Read these off the array that follows. Indices start at 0.
1) Find the entry in row 2 and column 0.
2) Find the entry just left of 5113.
3) Find the entry in row 0 and column 2.
4) Find the entry at row 0, column 0.
5) Find the entry just left of 7383.
6) Find the bottom entry of the column that holds the smallest entry.
7) Find the entry in the bottom-left corner.
8) Find the entry directly above the largest entry.
[[5770 5196 5803 3012 2794 1844]
 [3632 5359 4491 3381 6952 2964]
 [5451 5441 4382 4750 7339 4029]
 [6902 5113 5285 5655 4471 5087]
 [8077 5379 4325 7861 8068 7228]
 [3662 5294 4441 3402 6918 2916]
 [5193 5761 3708 3900 9637 2495]
 [6886 5151 5303 5658 4429 5082]
 [9339 5407 5041 7353 5790 6256]
 [8955 5413 5871 4614 3166 2505]
 [3622 5309 4383 3386 6915 2953]
 [5409 5378 4373 4763 7408 3994]
 [9349 5335 5087 7364 5718 6210]
 [6674 5276 4462 6884 7344 6678]
 [5449 5416 4368 4723 7383 3999]]
1) 5451
2) 6902
3) 5803
4) 5770
5) 4723
6) 3999
7) 5449
8) 6918

Questions about the array below. Rows and columns are numbered from 0.
1) Which number is the entry directly below 1.20?
2) Which number is the entry in the bottom-right corner?
3) Which number is the entry at row 0, column 1?
4) Which number is the entry in row 0 and column 2?
5) Which number is the entry in the top-left corner?
6) Which number is the entry in the bottom-left corner?
7) Which number is the entry just right of 0.86?
8) Which number is the top-right entry?
[[ 3.36 -1.78  7.92 -2.77 -0.11 -4.39]
 [ 3.02  1.31  1.20  0.28 -4.93 -2.73]
 [ 3.98  4.71  7.48 -0.43  0.86 -1.96]
 [ 2.93 -0.27  3.52 -0.79  0.07 -1.45]
 [ 2.35  3.80  4.84 -0.11  0.42 -2.49]
 [ 1.96 -3.65 -0.24  1.95  1.28 -5.43]
 [ 4.21  2.95  2.99 -0.60 -3.02 -1.80]
 [ 2.82 -2.20  3.32 -1.23 -2.63 -0.07]
 [ 1.80 -3.82  5.19  0.14 -2.31 -5.69]
 [ 0.37  6.33  3.48  0.04 -2.42 -4.19]
 [ 2.82 -1.24  4.65 -4.24 -3.31 -3.03]
 [ 0.89 -4.61  4.69  3.02  0.00 -4.13]
 [ 2.20 -0.44  3.99  1.65  0.26 -3.67]
 [ 2.42  1.94  0.10 -0.84 -3.05 -5.34]]
1) 7.48
2) -5.34
3) -1.78
4) 7.92
5) 3.36
6) 2.42
7) -1.96
8) -4.39

Read these off the array that follows.
1) Read off the entry directly below 0.150.
2) Read off the top-left entry.
3) Read off the smallest entry in the last column.
4) Read off the entry just left of 0.231.
5) Read off the entry just left of -0.139.
6) Read off the last entry of the largest entry's row.
7) Read off the fourth entry in reading order.
8) Read off the entry directly below 0.220.
 0.004  -0.166  -0.188  -0.032   0.047  -0.017  -0.072   0.047  -0.011   0.083   0.021  -0.038   0.048   0.013   0.113
 0.106  -0.187   0.001  -0.008   0.095  -0.005   0.058  -0.215  -0.022  -0.033  -0.201   0.017  -0.027   0.099  -0.015
 0.220   0.037   0.038  -0.105  -0.139  -0.111   0.026  -0.172  -0.068  -0.036  -0.056  -0.013   0.158   0.057   0.012
 0.031  -0.087  -0.048   0.013   0.163   0.152  -0.159  -0.201   0.000  -0.041   0.002  -0.100  -0.017  -0.022   0.081
 0.050  -0.084   0.131   0.013   0.092   0.209  -0.113  -0.030  -0.147  -0.210   0.033   0.063   0.051  -0.105   0.120
-0.005  -0.037   0.135  -0.050  -0.018   0.048  -0.033   0.084   0.105  -0.107   0.052   0.086   0.240   0.189   0.059
-0.068  -0.107  -0.055   0.089   0.040   0.119  -0.020  -0.009  -0.012   0.183  -0.195  -0.052   0.160   0.040   0.018
 0.047   0.026   0.104   0.059   0.011   0.041  -0.111  -0.138   0.231   0.077   0.030   0.119   0.091  -0.145  -0.098
-0.047  -0.093   0.007  -0.126  -0.078   0.009  -0.217   0.069   0.103   0.054  -0.017  -0.003   0.138   0.080   0.230
-0.096  -0.146   0.161   0.105  -0.201   0.026  -0.091  -0.048  -0.028  -0.047   0.104   0.094   0.003   0.052   0.026
 0.100   0.037   0.156  -0.174  -0.025  -0.079  -0.118  -0.183   0.100   0.019  -0.030  -0.085  -0.052  -0.010  -0.070
-0.056  -0.116   0.004  -0.064   0.122  -0.048  -0.016  -0.040  -0.047   0.185  -0.030   0.166   0.063  -0.095   0.046
 0.096  -0.087  -0.085  -0.048   0.150   0.072  -0.071  -0.019   0.031  -0.096   0.116  -0.069   0.032   0.109  -0.063
 0.103  -0.072   0.089  -0.018  -0.128  -0.038  -0.061   0.005   0.107   0.073  -0.185   0.072  -0.092  -0.049   0.054
1) -0.128
2) 0.004
3) -0.098
4) -0.138
5) -0.105
6) 0.059
7) -0.032
8) 0.031

Questions about the array below.
1) Which number is the entry just left of 0.20?
2) Which number is the entry just right of the largest entry?
3) Which number is the entry just left of 1.43?
[[-2.86  0.98  0.62  2.51  0.83 -0.37  1.15  4.26  1.43  1.33 -0.47  0.20
  -1.08 -1.07  3.59  0.46]
 [-4.55  0.94 -2.02 -2.40 -3.83  3.19  1.35  2.78  1.19  4.12 -2.16  4.76
  -0.24  1.25  2.92 -3.16]
 [ 0.44 -1.04  1.50  0.89  0.04 -0.93 -0.38 -1.49  0.02  2.78 -0.51  0.02
   0.94  1.09 -0.37 -0.29]
 [-7.19 -0.60  1.22 -2.44 -1.85  3.97 -2.33  1.33 -1.28 -1.70 -2.21 -6.08
  -1.71 -0.01  3.31 -0.75]]
1) -0.47
2) -0.24
3) 4.26

Questions about the grid below.
1) Give the second entry, reading row by row.
2) Give the smallest entry in the first row.
3) Give the entry directly above 0.87.
4) Give the top-left entry.
5) Give the entry just left of 1.94.
6) Give the second smallest entry.
7) Give the entry in the bottom-left corner.
8) Give the 5th entry, reading row by row.
[[ 5.37  1.10 -0.91 -2.72  2.60]
 [ 1.07  1.04  0.45 -0.37  0.56]
 [ 0.49  0.62  0.33 -0.21  0.18]
 [-0.06 -3.43  0.16  1.10  1.49]
 [-0.23 -2.84 -0.08  1.01  1.23]
 [ 0.02 -3.64  0.26  1.11  1.56]
 [-0.30 -0.63 -0.31  0.26  0.15]
 [ 2.36  1.43  0.23 -0.91  1.37]
 [ 0.86  0.90  0.42 -0.31  0.42]
 [-0.40 -1.04 -0.41  0.45  0.34]
 [ 1.49  1.25  0.41 -0.51  0.84]
 [ 2.69  1.46  0.12 -1.08  1.54]
 [ 0.87 -5.69  1.33  1.11  2.12]
 [ 2.43  1.43  0.21 -0.93  1.41]
 [-0.05 -3.48  0.18  1.10  1.49]
 [ 3.53  1.42 -0.18 -1.54  1.94]]
1) 1.10
2) -2.72
3) 2.69
4) 5.37
5) -1.54
6) -3.64
7) 3.53
8) 2.60

Read these off the grid that follows. Counting starts at 0.
1) Read off the entry just left of -2.92.
2) Read off the entry in row 1 and column 1.
3) Read off the entry at row 0, column 0.
4) Read off the entry directly above the smallest entry.
5) Read off the top-right entry.
6) Read off the entry at row 2, column 1.
7) Read off the entry at row 0, column 2.
8) Read off the bottom entry of the column that holds the smallest entry.
[[ 0.66  0.80  2.55  1.02  1.59  1.51  5.67  2.25]
 [-2.33  2.67  0.07  4.47  1.76 -3.49  1.28 -0.47]
 [ 0.32  0.69  2.35  1.20  1.90  1.79  5.34  2.17]
 [ 0.08 -1.43  1.29  1.52  2.07  1.67  4.81  1.84]
 [-2.62  2.67  0.42  4.42  1.54 -3.73  1.10 -1.25]
 [-0.68 -1.25  1.28  1.39  2.50  1.49  4.47  2.58]
 [-1.12 -0.82 -3.96  4.27 -2.92  0.94 -3.90  1.63]
 [-0.83  0.75 -2.39  3.32 -3.26  2.44 -3.38  1.14]
 [-0.79 -0.33 -3.16  3.73 -2.22  2.10 -4.39  1.63]
 [ 0.36  0.80  2.02  0.79  1.54  1.86  4.51  1.69]]
1) 4.27
2) 2.67
3) 0.66
4) -3.38
5) 2.25
6) 0.69
7) 2.55
8) 4.51
